These are the activations of a small neural network, seen along a few directions. Each row is one input.
In each table, some parts of the input vary, and every possible input appears once, in random order.
A made-up example of a description, with smaller parts first: values(2) and (point or ring(11) or (line(6) and ring(8))).
Shared parts are said once, and a part with two or three values counts as separate values.

Other details of the inputs vary at random and push rows far along two fixed directions, the same in every table; ignore that.
To show where, the next rows are all for the same input, with only those details redrawn:
[20.1  7.5 -1.8  1.0  6.6  1.7 -5.6 14.0  7.5 30.0 -6.5]
[ 15.9  -0.2  35.3 -27.8  24.7  20.4  12.2 -18.0  28.0 -12.4  48.7]
[ -9.2 -10.8  -1.7  -2.4   8.8   3.7  -2.1 -13.7  -7.5 -13.1   1.7]
[-28.9 -13.8 -70.0  47.4 -22.4 -28.9 -31.6  19.0 -59.3  24.5 -92.3]

A family of inputs:
r1: [10.5  7.4  0.5  5.0 -8.1 -3.7 -2.4 13.7  9.8 21.8 -2.5]
r2: [14.8  8.0  2.3  1.3 -7.9 -2.0  1.9 14.8 13.4 21.6  1.8]
r3: [-15.1  -6.0  -0.6   1.2  -4.4  -3.0   1.8  -8.7  -3.2 -15.7   7.6]
r4: [11.4 13.1  5.1  2.1 -5.2 -4.0 -1.1 13.9 10.7 17.9  1.2]
r5: [ -9.5 -11.3  -4.5  -3.0   7.4   4.7   4.3  -9.8  -9.5 -13.6   3.8]
r6: [ -9.2 -10.8  -1.7  -2.4   8.8   3.7  -2.1 -13.7  -7.5 -13.1   1.7]
r7: [25.2 12.7  2.6 -4.4  6.8  5.8  4.0 18.6 10.1 25.9 -0.1]
r8: [ -8.5  -5.9   1.3  -2.4   9.4   3.0  -3.0 -13.3  -8.9 -16.0  -0.8]
r9: [26.0  7.5 -0.3 -3.0  5.5  4.0 -1.6 15.8 10.7 30.8 -3.8]
r10: [-12.5  -9.1   0.2   0.0  -7.7  -1.1   3.5  -9.6  -2.4 -16.2   4.9]
r11: [-12.2  -4.7   0.4  -1.4  -7.2  -1.9   4.8  -7.5  -3.5 -19.3   3.6]
r12: [-11.3  -4.9  -0.1  -1.1  10.4   3.0   0.6 -10.3 -10.3 -15.2   2.1]
r13: [ -6.0  -4.2   1.2  -4.2   7.4   4.0  -0.5 -12.4  -9.4 -19.0  -3.3]
r14: [-11.7  -5.3   1.0  -0.8  -7.6  -1.2   4.6  -8.2  -3.2 -19.2   3.0]
r15: [13.6 15.5  5.6 -0.2 -5.7 -3.0  1.7 14.6 11.4 15.0  1.5]
r16: [ -8.8  -3.2  -0.2  -2.9   8.3   4.1   3.1  -9.3 -10.8 -18.3  -0.4]
r17: [-14.4  -7.6   0.7   1.7  -5.2  -2.0   1.3  -9.9  -2.5 -15.3   6.3]
r18: [14.3  8.5  2.6  0.1 -7.1 -2.3  2.5 14.9 13.5 20.6  3.7]
r19: [13.6 14.7  5.8  0.0 -6.5 -3.0  1.3 14.5 11.3 15.5  0.0]
r20: [19.0  9.0 -0.1  0.2  9.0  3.2 -0.9 16.2  8.7 30.2  0.4]
r21: [10.7  8.8  1.6  3.0 -6.1 -3.8 -0.8 13.9 11.2 20.8  1.8]
r22: [-12.4  -3.9  -0.3  -1.2  -6.7  -2.1   4.9  -7.0  -3.8 -19.6   4.4]
r23: [11.4 11.8  4.2  4.0 -7.2 -3.8 -2.6 13.7  9.5 19.0 -3.0]
r24: [-12.3  -1.9   3.3   0.0  -6.4  -2.0   2.7  -8.8  -3.8 -20.1   2.1]
r25: [ -5.3  -8.2  -1.7  -5.5   5.7   5.1   1.9 -11.6  -9.0 -18.0  -2.0]
r26: [14.3  9.4  2.5 -0.1 -6.4 -2.3  2.8 15.1 13.6 19.9  5.2]
r27: [-11.4  -5.6   1.6  -1.1  -8.2  -0.8   4.3  -8.7  -3.1 -19.2   2.3]
r28: [11.4 13.9  4.9  1.7 -4.4 -3.9 -0.6 14.1 10.9 17.4  2.8]
r29: [-14.0  -3.4   3.3   1.5  -4.7  -2.7   0.6  -9.5  -3.7 -17.7   4.3]
r30: [-12.0  -2.2   4.0  -0.2  -7.0  -1.6   2.3  -9.3  -3.7 -20.0   1.4]
What do these inputs look like to the network?
> ring(5) and (values(2) or line(4))
Changing only the ring(5) part turns r6 into r13. The same change can be made to r20. Which row results?
> r16
Which other rows does r21 become when the ring(5) part takes its other values? List them by row number.
> r4, r11, r18, r19
Which other rows does r12 become when the values(2) part takes its other values? List them by row number.
> r8

A family of inputs:
r31: [-17.6 -29.2 -33.6   8.4  15.5   5.3  -3.4  -5.2 -33.7  -1.4 -18.5]
r32: [ 10.7 -19.1  32.2 -28.7  15.2  21.0  13.7 -27.9  45.6  -4.7  66.8]
r33: [-27.2 -10.0 -37.2  21.9 -32.7 -13.2  -0.2   1.5 -35.3 -26.2 -55.2]
r34: [-12.8   9.8 -14.1  12.8 -24.8 -14.8  -8.5   4.0 -19.5 -19.0 -38.0]
r35: [-26.7  -1.9 -23.9  31.2  -5.0 -23.3 -24.9   3.3 -14.6  19.1 -19.4]
r36: [ -2.5  27.1 -24.7  21.2   1.8 -15.1 -18.5  22.7 -34.7  16.8 -60.0]
r37: [ 38.8  27.4  -5.8   0.0 -15.1   0.4  18.7  42.9  14.9  37.0  -5.5]
r38: [-23.3 -29.3 -39.4  14.7  -8.3 -10.4  -5.2   2.4 -16.6  12.5  -7.0]
r39: [40.2  0.5 -0.1 -3.0 19.4 13.7 -7.5 18.3 15.5 52.8 -9.0]
r40: [-12.5  -4.7  50.3 -27.4  51.6  26.7   6.3 -44.9  14.6 -44.5  62.3]
r41: [ 49.2  21.7  -1.4  -9.8   7.4   7.7   3.3  33.0  12.0  40.9 -25.7]
r42: [  3.4  28.9  58.4 -29.1  13.0  15.6  21.5 -16.5  32.0 -46.7  60.3]
r43: [ 26.5   9.7   6.2   4.0 -25.9  -3.3   5.7  28.9  31.7  44.8   1.8]
r44: [ 21.6   6.9   4.4  -1.9 -19.3  -0.9  19.3  27.5  25.9  34.1  24.7]
r45: [ 18.3  13.6  27.1  -5.2 -18.9  -4.5  -0.3  10.7  33.4  19.4  21.8]
r46: [-25.6  -8.2 -24.4   8.9  -1.9 -10.2 -15.3 -17.1 -50.0 -38.4 -52.7]
r47: [ 29.1   8.4   4.0   3.9  -3.1  -8.3 -19.1  16.6  29.9  55.1   6.6]
r48: [-35.2 -27.0 -14.6 -16.2  15.2  10.0  20.2 -34.7 -39.5 -70.8   1.5]
r49: [-11.9  14.5  32.0  -0.5  -7.6  -6.5   5.4  -4.1  21.1 -12.2  36.6]
r50: [-42.6 -39.0   4.6  -4.9  23.3  10.2 -11.2 -61.4 -32.8 -68.5   8.7]
Changing only one part turns r36 into r41. The same change can be made to r40. Which row results?
> r39
What do these inputs look like to the network?
> line(4) and ring(5)
Which other rows does r37 become when the line(4) part takes its other values? List them by row number.
> r33, r34, r42
Start at r35 and move only the line(4) part, one step at a time. The first step leads to r47. Which rows follow, in order?
> r32, r38

A family of inputs:
r51: [-10.5  -0.4  11.5 -16.7  12.8   8.6   8.7 -18.8  -2.2 -37.7  24.6]
r52: [26.8 19.4 11.1  1.3  2.9  1.5 -3.9 22.5  9.4 36.0 -9.6]
r53: [16.6 13.0 -3.8  9.1  2.3 -7.2 -7.0 23.6 15.8 42.4 -2.5]
r54: [ -8.8 -11.8   8.3 -17.7   9.8  13.1  17.9 -17.3  -0.6 -37.2  19.7]
r55: [-18.5 -11.1   5.0  -3.9   8.0   3.0   0.6 -16.0   0.2 -19.5  25.1]
r56: [19.6 10.0 -0.3  5.4  0.6 -5.2 -4.1 24.2 10.3 44.4  0.0]
r57: [ -8.8 -12.3   8.3 -12.2   7.4   5.6  -3.1 -24.0   1.7 -27.7  18.3]
r58: [ 26.5  12.8   3.6   3.2  -0.4   6.8   0.4  23.3  13.1  36.8 -13.5]
r59: [25.4 22.6  7.7  4.2  3.0  2.4 -8.0 22.0 11.6 34.7 -7.8]
r60: [ -9.0  -4.0  15.1 -19.3  12.5   7.8  12.6 -18.9  -5.1 -37.2  22.6]
r61: [-27.6   3.7  31.9  -8.8 -40.8  -9.4  22.8 -16.7  23.1 -55.1  44.3]
r62: [-10.7  -8.4  13.8  -4.1   7.5  10.6   6.3 -21.1  -5.8 -29.6  11.9]
r63: [ -5.9 -17.3   6.2  -9.5   4.7   7.3   3.2 -24.3  -0.5 -26.1  15.9]
r64: [-16.0 -15.4   2.5  -1.6   5.1   4.6   7.2 -16.9  -2.2 -17.4  22.8]
r65: [18.5  4.1 -8.9  6.0 -3.3  0.0  0.4 24.5 14.1 46.0 -4.1]
r66: [ 29.4   3.9  -5.4  -1.9  -4.0   3.4  -3.3  18.5  16.3  39.4 -10.7]
r67: [ -8.0 -15.5  12.0 -14.3   7.1   4.7   0.8 -24.4  -1.3 -27.2  16.8]
r68: [29.6 27.5  4.6 -5.4  7.6 -0.5  1.9 23.5 17.6 29.7 -1.4]
r69: [ 24.0  23.5   7.5   5.3   4.1  -0.6  -6.5  19.8  14.3  34.8 -12.3]
r70: [-46.4 -20.2 -67.6  40.9 -23.6 -25.4 -15.8   2.6 -71.8 -19.1 -79.7]
r71: [-46.2 -23.9 -63.1  40.1 -23.2 -31.0 -31.2  -6.4 -58.0 -10.4 -80.5]
What do these inputs look like to the network?
> point or (line(4) and line(5))
